A small network was shown many inputs. Here are its activations along a few directions, one row for each input.
In each table, some parts of the input vary, and every possible input appears once, in random order.
Descriptions start from the smaller parts, as in this example, which fits no table here: one of 2 separate values, together with either a single point or one of 9 places around a ring or (one of 5 places around a ring, together with one of 6 places along a line).
Shared parts are said once, and a part with two or three values counts as separate values.

Other details of the inputs shift rows strongly along two fixed directions, in all tables alike. That doesn't count.

Rows:
x1:   4 -42 -41  17 -34  23 -12 -21  10  18  33 -58
x2:  -7 -42 -46  37 -38  34 -18 -31  26  10  23 -49
x3:  -6  17  11   1   3  -2   2   5  -5 -12 -24  31
x4:  20  -5  11 -29  13  -8  -1   5   3  13  35 -33
x5: -22  24  10  21  -1   0   4  -1  -5 -23 -44  56
x6:  -1   1   3   5   4  -3   8   2   1  -5 -15  12
x7:  -3 -26 -11  27  -5  17  -8 -10  28  -2  -1 -10
x8:  11 -55 -17  20  -6  22 -21   1  28  13  33 -53
x9:  14   0  14 -29  10 -14   5  13  -9  15  22 -20
x10:  10  56   1 -55  -1 -27  16   0 -48  -1   4  15
x11: -23  21   5  31   1   6   5  -7   9 -19 -48  48
x12: -24  28   9  26   2  -1  14   0  -5 -20 -59  59
x13:  10  58  -2 -51   7 -29  19   2 -51   2   3  15
x14:  25 -27   6 -27   7  -6  -2  10   3  21  46 -54
x15:  25  19  25 -58  19 -28   5  18 -23  10  29 -13
x16:  21  21  14 -42  25 -23  11  17 -21   3  13   0
x17:  14 -37  -6   0   3   9 -13   5  13  13  37 -44
x18: -15 -29 -10  44 -12  22 -13 -14  32  -3  -8  -4
x19: -23 -22  -9  48 -14  25 -12 -13  31  -5 -16   6
x20:  -4  13   7   1   9  -7   4   6  -8  -5 -13  22
x21: -31   1  -6  51  -8  16  -4  -4  10 -16 -43  44
x22: -26  -1  -7  46 -11  16  -3  -9  14 -26 -47  48
x23:  19 -12  11 -29   9 -13   2  11  -4  17  31 -33
x24:  13  39  29 -53  19 -29  10  18 -30   3   8  15
Description of these inputs: one of 4 separate values, together with either a single point or one of 5 places along a line.
- Changing only the choice among 4 separate values turns x22 into x6. The same change can be made to x24. Which row results? => x9
- Which other rows does x1 become when the choice among 4 separate values takes its other values? List them by row number. => x2, x10, x13
- Which other rows agree with x20 in the choice among 4 separate values? List them by row number. => x8, x13, x16, x17, x21
- Which other rows does x11 become when the place on the line of 5 takes its other values? List them by row number. => x4, x7, x18, x19
